Each row below holds a small network's activations on one input, seen along a few directions.
In each table, some parts of the input vary, and every possible input appears once, in random order.
Descriptions start from the smaller parts, as in this example, which fits no table here: one of 6 places along a line, together with either a single point or one of 11 places along a line or (one of 3 separate values, together with one of 8 places around a ring).
Shared parts are said once, and a part with two or three values counts as separate values.
(in the rows, 128 means zero)

Other details of the inputs shift rows strongly along two fixed directions, in all tables alike. That doesn't count.

Table:
r1: [134 162 120  85  54  71 150  80  68  94 112 123 150 146 231]
r2: [152 135  94  91  70 112 161  76  62 156 122 115 147 141 147]
r3: [140 101 113 132 153 154 156  85 128 134 144 137 137 127 118]
r4: [113 132 137 146 174 162 121 175 173 144 150 115 124 120  67]
r5: [157 124 123 125 125 163 179 119 107 183 133 126 122  94  40]
r6: [152 143 129 121 131 153 178 115 129 181 146 117 130 120  63]
r7: [153 146 131 122 130 154 185 117 130 174 144 118 130 107  62]
r8: [155 153 108  84  77 108 181  76  70 146 132 111 149 139 153]
r9: [122 104 117 127 130  90 105 106 125  77 106 109 132 156 201]
r10: [132 131 161 143 177 162 128 169 171 164 150 138 117 118  40]
r11: [ 99  94 112 150 198 155 106 146 164  97 146 123 133 129 116]
r12: [120 102 151 127 126 114 105  96 118  87 123 163 134 152 204]
r13: [133 138 102  93  43  73 128  81  53 107 100 129 147 148 228]
r14: [116 149 144 131  98 104 127 137 131  97 114 142 131 125 179]
r15: [171 137 140 116 134 156 178 112 123 200 147 132 126 125  40]
r16: [109 118 125 158 167 164 116 178 160 145 134 119 117  96  65]
r17: [110 127 133 155 169 162 120 183 164 135 135 120 120  93  73]
r18: [ 78 140 152 154 145 109  72 191 168  67 120 137 123 120 175]
r19: [ 84 140 155 150 146 109  56 175 176  88 118 141 123 150 168]
r20: [162 131 130  98  76  86 131  61  93  98 112 155 120 151 236]
r21: [ 68 121 130 155 134  99  44 186 154  71 108 131 123 139 190]
r22: [178 150 106  92  84 135 209  66  78 193 136 110 144 135 103]
r23: [112 144 142 133  93 100 114 135 125  95 104 144 129 121 190]
r24: [ 80 137 163 152 133 107  63 183 157  66 105 155 118 119 170]
r25: [158 100 134 129 141 128 133  96 117 117 116 121 127 141 132]
r26: [167 115  91 119 148 157 170  90 132 158 152 111 114 112  88]
r27: [104 125 148 147 160 130  75 176 162 119 125 143 119 144 114]
r28: [ 96 149 131 117 102  83  90 132 123  88 112 122 136 165 217]
r29: [110  92 137 152 192 163  99 138 162 102 144 143 129 128 105]
r30: [ 81 120 136 158 136 111  54 182 158  87 110 138 122 132 168]
r31: [179 129 110  98  85 151 201  70  74 207 131 122 134 127  66]
r32: [116 135 157 121  99  84  87 130 127 112 109 162 127 162 195]
r33: [127  87 101 143 210 193 139 144 158 138 166 112 135 110  42]
r34: [113 134 130 145 185 170 135 180 171 147 157  99 123 102  43]
r35: [181 154 111  89  80 134 226  68  77 182 139 110 145 115 104]
r36: [ 72 129 151 160 131 104  52 180 164  74 103 149 118 122 181]
r37: [ 63 129 135 155 135  95  46 187 155  61 107 130 122 127 197]
r38: [121 119 114 143 184 172 116 173 157 161 153 105 127 121  34]
r39: [104 110 110 133 161 118  64 153 166  63 134 122 115 132 176]
r40: [ 80 145 170 143 138 102  68 177 164  65 116 151 119 135 177]
r41: [ 85 132 132 155 162 129  87 191 162  96 126 119 122 105 127]
r42: [ 86 126 169 153 120  95  53 175 156  76 103 170 116 130 184]
r43: [114 149 167 126  87  83 109 135 129  87 109 168 126 133 199]
r44: [150 114 117 106  84  77 142  56  86  94 101 119 137 160 226]
r45: [117 121 127 150 172 164 110 171 165 158 141 118 124 130  67]
r46: [133 157 115  85  57  71 133  78  69 104 109 124 151 164 230]
r47: [141 106 112 152 198 182 131 138 182 152 162 117 100 103  51]
r48: [104 114 142 156 150 136  81 180 156 118 119 145 115 123 100]
r49: [123 132 149 144 183 171 129 173 170 155 151 124 118 117  33]
r50: [167 108  98  95  96 102 166  58  76 119 117 105 146 146 171]
r51: [131 125 122 135 103 128 130 124 116 145 114 137 127 125 130]
r52: [ 86 137 138 145 165 125  85 184 172 100 139 115 125 135 128]
r53: [149 146 101  92  75 107 170  73  69 163 122 111 143 151 162]
r54: [ 96 113 114 140 164 113  65 152 174  63 131 121 109 136 187]
r55: [171 129  86 101  93 153 213  68  69 218 141  95 136 124  62]
r56: [113 112 155 155 145 130  81 177 159 126 120 158 113 124 106]
r57: [156 115 123 111  88  82 148  51  89 106 102 126 135 156 215]
r58: [112 130 124 129  98 103  97 128 118 116 111 133 134 150 180]
r59: [168 161 145  94  68 101 191  71  84 154 126 150 137 128 146]
r60: [160 157 128  91  74 107 174  72  75 154 120 135 139 150 151]
r61: [174 132 102 106  76 140 199  63  78 205 131 120 139 129  89]
r62: [188 138 132  98  79 144 223  72  84 199 132 136 129  94  63]
r63: [138 146 143 122 113 131 156 131 118 127 123 140 126 114 115]
r64: [135 153 110  90  46  71 146  82  56  94 102 127 148 133 232]
r65: [118 129 122 147 183 170 135 183 159 140 157 106 125  91  39]
r66: [160  84 146 155 198 179 139 132 158 162 147 117 112 114  24]
r67: [131 103 109 127 147 144 143  91 122 114 137 131 141 136 147]
r68: [ 86 131 149 152 145 111  52 175 170  97 115 143 123 152 166]
r69: [141 108 142 152 171 174 123 166 161 183 146 137 114 118  19]
r70: [181 114 106 116 152 173 177  89 124 168 154 118 108 110  63]
r71: [180 146  97  95  91 148 237  77  71 193 146  97 141 100  75]
r72: [118 116 111 150 181 172 125 177 150 153 147 105 122  88  29]
Each input here is: one of 6 places along a line, together with either one of 3 separate values or one of 9 places around a ring.
Question: Changing only the place on the line of 6 turns r8 into r49. The same change can be made to r72. Which row results?
Answer: r5
Question: Change only the choice among 3 separate values in r66. List by row number the other rows that result.
Answer: r12, r20
Question: Change only the choice among 3 separate values in r11. List by row number the other rows that result.
Answer: r9, r54
Question: Change only the place on the ring of 9 in r35. List by row number the other rows that result.
Answer: r4, r16, r17, r18, r22, r30, r45, r58
Question: Start at r46 and move only the place on the line of 6, one step at a time. The first step leads to r28. Which rows follow, in order?
Answer: r22, r19, r60, r15
Question: Which other rows agree with r57 in the place on the line of 6? List them by row number.
Answer: r3, r6, r7, r14, r19, r23, r36, r47, r51, r61, r68

Table:
r73: [162 128 136 119 109 146 169 110 105 181 127 130 129 119  74]
r74: [141 140 110 118 116 137 173 119 106 156 134 109 136 122  99]
r75: [113 114 129 139 166 142  98 147 157 106 141 130 130 131 125]
r76: [142 127 124 129 128 152 158 123 119 158 136 135 126 106  83]
r77: [128 120 132 141 148 155 133 145 137 159 137 133 123 102  69]
r78: [139 127 116 107  99  98 132  78  91  84 114 126 139 142 210]
r79: [110 117 129 148 146 132 104 164 149 111 126 129 129 113 113]
r80: [161 132 139 118 112 141 179 103 111 170 130 137 127 113  85]
r81: [148 143 120 111 107 129 169 105 117 149 135 119 122 119 117]
r82: [109 120 132 147 145 133 108 162 151 104 129 130 126 111 121]
r83: [127 150 133 108  62  81 136  87  87  98 109 152 137 142 223]
r84: [128 125 109 111  94  90 133  79  86 101 110 120 144 151 211]
r85: [130 146 154 116  93  93 133 109 113 108 111 154 129 134 188]
r86: [151 117 108 118 157 157 155 112 124 138 146 103 134 113  95]
r87: [146 142 114 114 103 129 154 114 107 163 131 111 126 130 107]
r88: [119 154 130 111  83  84 109 120 113 102 113 127 129 147 204]
r89: [116 140 126 108  61  67 108 101  82  86  93 139 144 144 232]
r90: [175 118 117 112 140 158 184  92 118 174 151 122 132 124  61]
r91: [ 81 136 146 156 165 134  70 195 172 103 133 136 122 128 122]
r92: [116 123 133 147 142 128  93 162 155 116 121 132 115 118 120]
r93: [103 104 134 153 187 138  71 168 179  84 135 130 106 127 130]
r94: [133 137 120 124 127 150 149 135 114 170 140 123 131 123  78]
r95: [146 117 132 118 122 124 140  96 118 119 124 141 123 141 143]
r96: [ 91 140 143 153 168 130  75 191 185  98 131 126 113 124 122]
r97: [110 149 125 100  61  65 114 106  79  88  99 132 145 155 240]
r98: [177 108  97 122 140 164 186  81 110 180 144 109 123 116  62]
r99: [ 95 100 132 166 192 142  73 170 171  82 130 121 120 124 130]
r100: [132 152 143  99  60  81 130  96  86 122 106 141 141 156 206]
r101: [ 98 128 136 146 140 132  86 170 144 122 124 138 127 132 118]
r102: [160 133 134 117 111 145 170 113 103 187 129 126 131 125  73]
r103: [135 126 110 129 133 146 152 135 114 161 130 113 133 117  72]
r104: [135 114 116 126 120 126 134  94 109 125 121 134 132 139 154]
r105: [138 122 128 114 116 115 138 100 116 132 128 129 136 149 150]
r106: [ 87 104 131 161 180 140  67 174 175 103 130 129 125 139 129]
r107: [112 125 133 146 138 126  84 165 152 117 119 129 117 124 120]
r108: [ 89 124 143 159 168 133  82 189 178  82 131 132 121 112 129]
r109: [ 83 132 150 156 167 138  81 188 178  97 135 142 119 119 121]
r110: [145 136 123 123 124 137 155 120 129 146 134 123 117 110 106]
r111: [127 124 116 114 113 116 131 102 109 125 129 125 140 148 165]
r112: [126 124 113 112 120 109 129 104 109 105 125 113 143 142 179]
r113: [126 150 155 111  93  93 134 111 115 109 116 148 132 137 186]
r114: [161 105 123 135 151 168 165 102 131 169 140 125 122 125  56]
r115: [ 94 104 138 156 188 146  72 172 177  86 133 139 117 127 126]
r116: [135 157 146 100  64  81 144  90  93 112 111 143 140 149 208]
r117: [166 119  97 109 132 150 178  90 111 176 150 101 132 126  81]
r118: [109 131 131 143 140 125  84 169 151 121 120 125 119 132 121]
r119: [145 143 143 123 133 145 154 135 129 168 140 125 130 121  79]
r120: [140 141 114 114 113 135 175 116 110 146 133 113 135 121 112]
r121: [153 133 118 117 106 132 165 102 109 155 128 125 121 112 109]
r122: [141 107 128 141 166 160 139 121 146 167 142 120 125 128  61]
r123: [ 95 142 143 143 146 129  99 167 157 108 133 137 128 126 130]
r124: [ 84 118 146 160 158 134  62 192 167 103 124 143 118 124 119]
r125: [162 116 106 117 151 156 157 107 131 155 154 108 123 118  81]
r126: [169 112  93 119 135 159 185  86 109 188 146 101 129 123  66]
r127: [ 91 135 139 142 139 116  93 167 159  76 124 130 127 127 163]
r128: [131 136 152 122  89  94 119 115 110 113 103 154 129 138 182]
Question: Changing only one part turns r85 into r83. The same change can be made to r113. Which row results?
Answer: r109
Question: What do these inputs look like to the network?
Answer: one of 4 places along a line, together with either one of 5 places around a ring or one of 9 places around a ring
Question: Change only the place on the ring of 9 in r89. List by row number the other rows that result.
Answer: r74, r79, r82, r97, r103, r108, r120, r127
Question: Start at r90 and move only the place on the ring of 5, one step at a time. The first step leads to r105. Which rows follow, in order?
Answer: r122, r114, r95
Question: Change only the place on the ring of 5 in r111. List by row number the other rows that result.
Answer: r75, r104, r106, r115
Question: Change only the place on the line of 4 in r96. List by row number the other rows that result.
Answer: r116, r120, r123
Question: Change only the place on the line of 4 in r88. List by row number the other rows that result.
Answer: r74, r91, r119

Table:
r129: [112 112 132 133 132 105  84 124 137  86 115 139 126 151 190]
r130: [166 132 101 108 116 152 199  88  95 173 144 105 136 112  83]
r131: [121 146 134 123 111 125 136 140 117 143 126 129 136 126 118]
r132: [112 156 137 114  83  88 113 129 110 110 111 135 136 147 193]
r133: [ 92 142 164 143 131 103  68 172 160  93 115 152 123 145 169]
r134: [109 130 155 156 171 149  90 189 181 134 135 138 110 117  73]
r135: [ 98 133 159 147 123 112  83 166 147 100 112 156 122 130 155]
r136: [109 102 139 160 198 158  86 172 182 115 141 129 114 123  83]
r137: [134 143 145 117  92 115 142 114 106 141 119 147 134 135 140]
r138: [137 123 125 109  87  89 124  78  95  99 110 138 136 155 215]
r139: [125 148 130 123 111 121 130 142 126 141 125 124 126 124 121]
r140: [137 110 107 146 189 184 147 153 155 166 157 100 123 103  23]
r141: [121 131 125 136 149 142 130 146 143 125 138 118 127 114 107]
r142: [135 137 125 131 131 153 157 145 126 171 136 120 127 104  58]
r143: [125 115 137 141 156 139 114 138 151 119 134 132 121 128 116]
r144: [146 120 125 117 116 121 143  93 111 126 125 132 130 137 149]
r145: [116 120 144 145 160 139 107 152 160 109 133 137 119 122 118]
r146: [131 149 127 115  84 106 140 122 103 135 115 130 130 124 149]
r147: [160 115  91 113 127 151 175  89  99 168 140 103 136 123  90]
r148: [131 120 135 131 138 130 125 123 136 118 130 135 125 130 134]
r149: [127 117 107 126 136 130 124 120 124 123 130 115 132 132 135]
r150: [151 133 104 100  90 116 170  77  83 137 126 115 140 133 157]
r151: [ 95 134 158 148 127 107  72 173 157  93 111 153 117 129 159]
r152: [165 107 107 117 131 149 169  81 105 165 137 117 131 130  96]
r153: [124 132 121 127 131 129 133 131 129 120 132 120 131 121 131]
r154: [143 127 130 120 119 125 148 104 117 128 128 133 129 129 137]
r155: [137 133 112 113 110 119 147 104 105 125 127 119 136 129 150]
r156: [127 119 109 126 135 130 127 121 123 123 131 114 132 130 133]
Question: What do these inputs look like to the network?
Answer: one of 2 separate values, together with either one of 5 places around a ring or one of 9 places along a line
Question: Changing only the choice among 2 separate values turns r135 into r142. The same change can be made to r143. Which row results?
Answer: r155
